Each row below holds a small network's activations on one input, seen along a few directions.
In each table, some parts of the input vary, and every possible input appears once, in random order.
Descriptions start from the smaller parts, as in this example, which fits no table here: one of 4 places along a line, together with either a single point or one of 11 places along a line or (one of 3 separate values, together with one of 8 places around a ring).
Shared parts are said once, and a part with two or three values counts as separate values.
In the rows, 128 means zero.

Other details of the inputs shift rows strongly along three fixed directions, in all tables alike. That doesn't count.

A family of inputs:
r1: [115 126 141  84 131 131 135 192 116 126 129]
r2: [129 147 129 167 100 151 112  79 158 150  99]
r3: [118 109 128 137 133  72 160 138 149  98 196]
r4: [ 89 158  93 174 142  80 179  79 222 141 176]
r5: [115 126 142  78 144 114 133 179 121 131 130]
r6: [111 143 145 162  99 156 107  87 155 148 103]
r7: [137 116 117 133 143  59 161 125 154 108 185]
r8: [147  78 136 126 135 128 106 138  69 100 143]
r9: [143 106 147 144 110 138  99 107 106 122 118]
r10: [161 113 131 151 108 139 104 110 106 122 114]
r11: [ 95 170 150 105 112 135 137 144 181 160 103]
r12: [145 150 126  79 146 131 151 182 108 119 119]
r13: [113 173 134 113 106 140 144 155 178 155 102]
r14: [106 156 121 160 129 169 126  72 137 143 106]
r15: [161  77 115 120 149 124  99 129  56 106 134]
r16: [158 109 109 152 127 139 108 104 102 123 118]
r17: [131  99 139 138 123 146  97 104  96 125 118]
r18: [128 103 138 144 124 146 100 106 101 126 119]
r19: [116 140 147  80 146 127 149 175 112 116 136]
r20: [102 167 153 100 115 135 130 145 170 161  97]
r21: [141 137 116  89 133 126 143 194 121 128 122]
r22: [122 128 119  87 141 132 137 194 110 125 125]
r23: [109 111 100 142 161  76 165 137 144 106 191]
r24: [145 148 170  82 107 183 101 159  84 134  68]
r25: [ 90 168 121 106 134 144 141 147 168 163 100]
r26: [106 111  99 144 163  71 167 127 150 107 195]
r27: [183  98 136 123 129 125 119 124  63  87 140]
r28: [126 147 111 163 119 150 113  71 154 157  99]
r29: [128 146 111 168 113 163 112  86 147 151  96]
r30: [169  82 116 189 117 111 104  51 104 102 157]
Each input here is: one of 5 places around a ring, together with either a single point or one of 5 places along a line.
The inputs of r27 and r14 match in every part but the place on the ring of 5. If r13 is changed in the same way as r27 into r14, which row does it become?
Answer: r22
Which other rows agree with r8 in the place on the ring of 5? List them by row number.
Answer: r1, r5, r17, r18, r19
Which other rows does r11 become when the place on the line of 5 takes its other values? List them by row number.
Answer: r3, r6, r9, r20
Which other rows agree with r4 in the place on the ring of 5? List them by row number.
Answer: r12, r16, r21, r28, r29
